A small network was trained on made-up records. Each row is its average activation on records with the value named, seen along a few directions.
Values that are neighbours, or in one group, have similar rows; names and order tell nothing.
Strong random noise was added to every row along 17 fixed directions; ignore it. To show where, here is one row again and again, with new noise each time:
[-147   63  474  387 -296   72 -417  272   59  129  164   36 -186  -47
  335  -67 -132 -106 -429  165  644  380  506 -499  194 -238  177   89
 -173]
[  25 -200   63   99  110    1  255  309  -24  367  287  160  -63 -372
 -268   78   37  -45  -57  -29  163 -460  146 -314  118  197  143  124
  353]
[-221  182  -88  190   41 -333   91  513 -648  978  214   68  184  110
  168 -346   30  -11   -7 -478 -203   50 -220  201  -53  -21 -113 -195
 -107]
[ 127 -356 -478  225   91   50  213  157 -145   44 -182   15  289 -207
  -28  190 -229  200  -72  254  231 -584  756   56  -80 -150   -9  224
   28]
[  50 -123 -172   61 -146  -49  116 -149 -156   71 -130   17   41   75
 -510  262   84  104  276  -84  306  -17  212  -81  112  -65  181  218
   86]
[ 373  166  144  347  188  183 -184 -374  -22  310 -132  132  -61   44
  102 -190  315  -89   -3   87  198  149 -245  277  -49 -151  -50   74
  -15]
[ 463 -196  -28  101  438  237   24 -188 -102  121 -394  582  -26   42
  -83   -4  -77  328  -84  -48  150 -108 -128  -78   -5  661 -550  130
 -261]
[ 214 -134  -53  315   31  268  -37  315   50   85  255  -41 -133 -161
 -326  -24 -200  157   90   88   70 -155  631 -563  -13 -107  -86  -52
   41]
[ 320 -323 -158 -119  153   76 -364  192 -344   82 -441  261  208 -117
  261  157 -119  299  222  -73 -154   51 -251 -212  190  289  -65   28
 -608]
[-195  -23  172 -591 -397 -263  500  401  216 -159  193   10 -129 -102
  116  184 -257 -236  -77 -118 -129 -169  334  137   23  -83 -153 -123
  270]
[ 360  282    5  145  304 -124 -240 -258  -28  433   95  -16  280  -89
 -127 -189  495 -212  113  -27   20  136  -92   77 -257 -354  387  -77
  303]
[ 464  167 -200  451  -28 -416  166  602 -159  446   22   63 -117 -425
 -277 -140 -250  -68  174  122 -191 -486  226   22   54 -258  -42   50
   22]
[ 363 -532  670 -459 -280  129  -11 -408 -170  127 -186  326 -214 -151
  212  119  -13  268 -237  -44   30  192  278  -21  260  305  138  209
  180]
[-551  151  150 -217 -108  299 -121 -419  311 -221  100 -232  164   79
   56  298   16 -366 -121  -57  526  621  445  -31 -221  -28  475  174
  162]
[  76  -57  571   14  -31 -135 -107   22   38 -145 -114   55 -245   57
  172 -270  -72   26 -327  235 -111  -23   -9   72  205  -25 -171  132
  -35]
[  59  324 -293 -285   52  208  140 -455  -43  -16  134  180  252 -104
  395   32  -38 -324 -107 -172 -136   13 -159  242 -269   75  353 -277
  -50]
[-510  265 -198 -226  241 -251   27  -86   56 -399 -265   53  472  664
  109   52  112 -130 -167 -132  258  144 -223  170 -200   40 -293  -83
 -281]
[ 115   83  -59  344 -719   20  453 -412 -325  113  169 -154 -181  366
  -47   84 -106   58  275 -195 -176   35  -86  213   14 -196  -56 -281
 -156]
[ 225  -71  215  394  405  200  -92  274  206   45 -272 -147   11   22
 -398  272  -48 -127  409  128   48 -239   39 -307   58   56 -181  273
 -167]


Mukis, 18 values:
l15: [  12  141 -418  567  256  489  -85 -119   55  -91 -158 -167  -13 -278
  -68  106 -522  -20  204  204  -49  -31  103   50 -126  324   15  262
 -388]
l9: [-116  347  457  236  125   28 -152 -107  108  118 -117  -27  -64   93
   24   29  200 -517  -95   94  438  -39 -210  126  233 -242  382  354
   30]
l18: [-259  -44  252   23 -281    6  258  -21   23 -304  383 -184 -388 -223
  221 -123 -135 -119 -100   90 -618 -247 -750  -37  201  296  129 -180
  -28]
l17: [ 425  574 -102   93 -243 -205   47 -630  -18  -17  150  155  225   53
  177  190   44 -337  -11 -169  -89   58 -431 -165 -203   27  665 -464
  -69]
l14: [ 134  -50   27 -274  123 -302  -45  190  -45  150  129  381  243   84
  227   89  473   29 -165 -233  119 -316 -516 -468   87   63  117 -408
   99]
l12: [  14   62  170  -35 -355 -163  323 -272  -29 -118  115  208   23  -68
  680    3 -269  -95 -555  115  -59 -344  -70  194   34  173  109 -164
  -31]
l16: [  37 -234  160 -167  422    3   40 -107   86  -98 -187  -82  181  343
 -237  -70  286  169 -105   79  -26 -293  221  159  -13 -157 -181  170
  409]
l3: [-186  -99 -167   66 -355  -17 -234 -140 -148 -499 -400 -256 -225   38
 -656  315 -455  282  315  134   19  164  324 -302  417  105  428  431
 -359]
l11: [ 295 -126  285 -781  113   53 -344 -383 -142 -105 -249 -131  431  337
  192  325  271  -78  290 -335 -355  281  108 -226  -95 -334  540 -223
  -30]
l8: [ 425 -235  314   30 -429 -155  135  -49  148   41 -138 -101   18  -88
  462  319  -35   -4  211   99 -244  153 -113  210  -96   50 -258 -156
  -50]
l13: [ -54  476 -362 -448  256   34  -23   52   83  -97  -92   -6   60  201
 -225  -57   99 -269  179 -107   68 -101   98  341   28 -516   71    0
   75]
l4: [ 195 -101 -308 -116  104 -338  184  595    4  170 -233  263   68  135
  217 -110  147  170 -244   58  350 -497  343  326  -43 -520 -659  -78
  136]
l5: [-324 -113  -82  371 -271 -660  -13  128 -141 -489   93 -299  -41   76
 -139 -283 -149  372 -283  398 -385 -423 -250 -177  256   14  137  -30
 -123]
l6: [ -80 -457  129 -255   10 -134   78  322  338 -310  296  -98 -361 -433
 -580  -38  146  299   42  206 -188 -269    6 -441  209  197   46  126
  594]
l2: [-156 -211 -226 -163  101  220  124  173 -223  176  311   85  149 -326
   58   57  -97  -36 -232  -52   59 -477  490 -265   20  -22  455   -4
  233]
l10: [-168 -322  634 -590 -524  199 -267  -27   83 -147   54   65 -331   27
  590   53   88   48 -239 -112  155  644   22  -68  268  -41   31  -11
   29]
l7: [-185 -156  202    4 -104 -251  -85   25  102   -7 -347 -279  290  273
  208  277  334  -69  292    0   83  351 -411  331  -88  -85 -222   86
 -140]
l1: [ 315 -260 -334 -478  -63  -56 -466 -253   54 -136 -273  282  460 -411
  621  348  235  121 -154   72  386  349   83  -78  -94  -31  540  -18
    0]
The values of Mukis form a ring.
Name the neighbours of l18, in listed order.
Answer: l11, l10
Name the neighbours of l8, in listed order.
Answer: l15, l9
Name the neighbours of l17, in listed order.
Answer: l16, l5
Name the neighbours of l14, in listed order.
Answer: l4, l6
How many steps from neighbour to neighbour lead from l12 to l1, at the fewest?
Answer: 6
